These are the activations of a small neural network, seen along a few directions. Each row is one input.
Each table varies a few parts of the input and shows all the possible inputs, shuffled.
Descriptions start from the smaller parts, as in this example, which fits no table here: one of 4 places along a line, together with either a single point or (one of 2 separate values, together with one of 5 places around a ring) or one of 11 places along a line.
Shared parts are said once, and a part with two or three values counts as separate values.
(in the rows, 128 means zero)

Other details of the inputs shift rows strongly along two fixed directions, in all tables alike. That doesn't count.

A family of inputs:
r1: [131 159  79 104 131 173 120 160 160 131 189 131 123]
r2: [157 123 118 135 111 121 132 135 128 120 106 161 106]
r3: [135 135 118  73 154 142  88 159 150 160 189  99 154]
r4: [139 133 101 141 118  99 123 124 129 110 129 155  98]
r5: [114 125 102 149 136 154 155  97 115 126 131 142 127]
r6: [141 156  88 117 121 191  77 143 162 152 162 120 151]
r7: [128 104 151 134 126 135 101 120 123 133  86  59 180]
r8: [136 112 147 137 115 134 140 116 109 115  42 107 136]
r9: [114  91 122 145 130  91 173  91 121 110 156 160 113]
r10: [144 108 121 140 147  85 157 146 121  99 130 123 129]
r11: [128 131 122  92 103 179 116 107 162 146 181 144 103]
r12: [147 161 109  95 124 155  84 152 153 130 167  85 120]
r13: [122 121 134 148 120 109 130 105  97 105  55  94 133]
r14: [120 150 159 161 123  83 161 145 132 123 124 200  90]
r15: [116 150 158 147 133  85 184 167 122 107 136 180  80]
r16: [ 89 146 169 147 112  86 185 126 129 112 118 194  98]
r17: [123 127 123 157 136 159 127 115  98 121  44  82 174]
r18: [126 122 106  87 138 127  84 143 158 163 196 148 143]
r19: [102 149 181 141 120 127 154 112 125 130 150 170 102]
r20: [109  94 143 128 148  94 136 117  86 135  77 107 170]
r21: [177 148 148 100 128 200  66 167 131 152  95  28 156]
r22: [103 113 116  87 135 133 119 107 144 163 209 146 134]
r23: [159  93 148 171 147 107 101 132  96 120  52  74 170]
r24: [111 120 109 136 118 104 159  86 120 108 149 161  83]
Description of these inputs: one of 4 places along a line, together with either a single point or one of 5 places along a line.
Q: Changing only the place on the line of 4 turns r6 into r1. The same change can be made to r4. Which row results?
A: r12
Q: Which other rows does r20 become when the place on the line of 4 takes its other values? List them by row number.
A: r3, r18, r22
Q: Which other rows does r5 become when the place on the line of 5 takes its other values? List them by row number.
A: r9, r11, r22, r24

A family of inputs:
r25: [120 130 123 111 119 146 114 114 147 140 167 130 124]
r26: [131 135 116 105 128 137 107 142 151 137 168 119 132]
r27: [144 145 186 164 133 152 103 140  97 136  36  71 151]
r28: [129 119 124 139 142 122 135 128 110 128 111 126 141]
r29: [120 150 158 138 116 108 159 140 134 117 130 170  93]
r30: [136 166 167 121 112 193  79 143 145 152 116  78 138]
r31: [118 113 120 139 128 105 152 116 116 116 109 149 129]
r32: [137 115 108 139 129 110 150 121 115 108 111 141 115]
r33: [143 117 117 137 133 121 124 130 116 122 103 119 136]
r34: [123 116 127 137 142  99 158 130 109 118 122 145 125]
r35: [124 125 130 120 127 138 107 119 136 143 145 123 137]
r36: [117 131 125 100 119 139 113 130 154 140 164 128 133]
r37: [123 118 125 135 127 128 138 113 116 121 103 120 135]
r38: [128 133 120 116 133 155 113 127 134 139 144 108 140]
r39: [128 133 100 113 123 137 127 129 149 125 170 140 117]
r40: [115 125 127 110 122 118 129 122 148 136 177 153 116]
r41: [132 117 111 143 137 102 147 129 114 113 115 143 126]
r42: [136 114 118 135 134  94 149 131 115 111 114 142 117]
Q: Changing only one part turns r27 into r30. The same change can be made to r31. Which row results?
A: r37
Q: What do these inputs look like to the network?
A: one of 3 separate values, together with either a single point or one of 5 places along a line
Q: Which other rows does r35 become when the choice among 3 separate values takes its other values? List them by row number.
A: r25, r40
Q: Which other rows does r26 become when the choice among 3 separate values takes its other values? List them by row number.
A: r39, r41
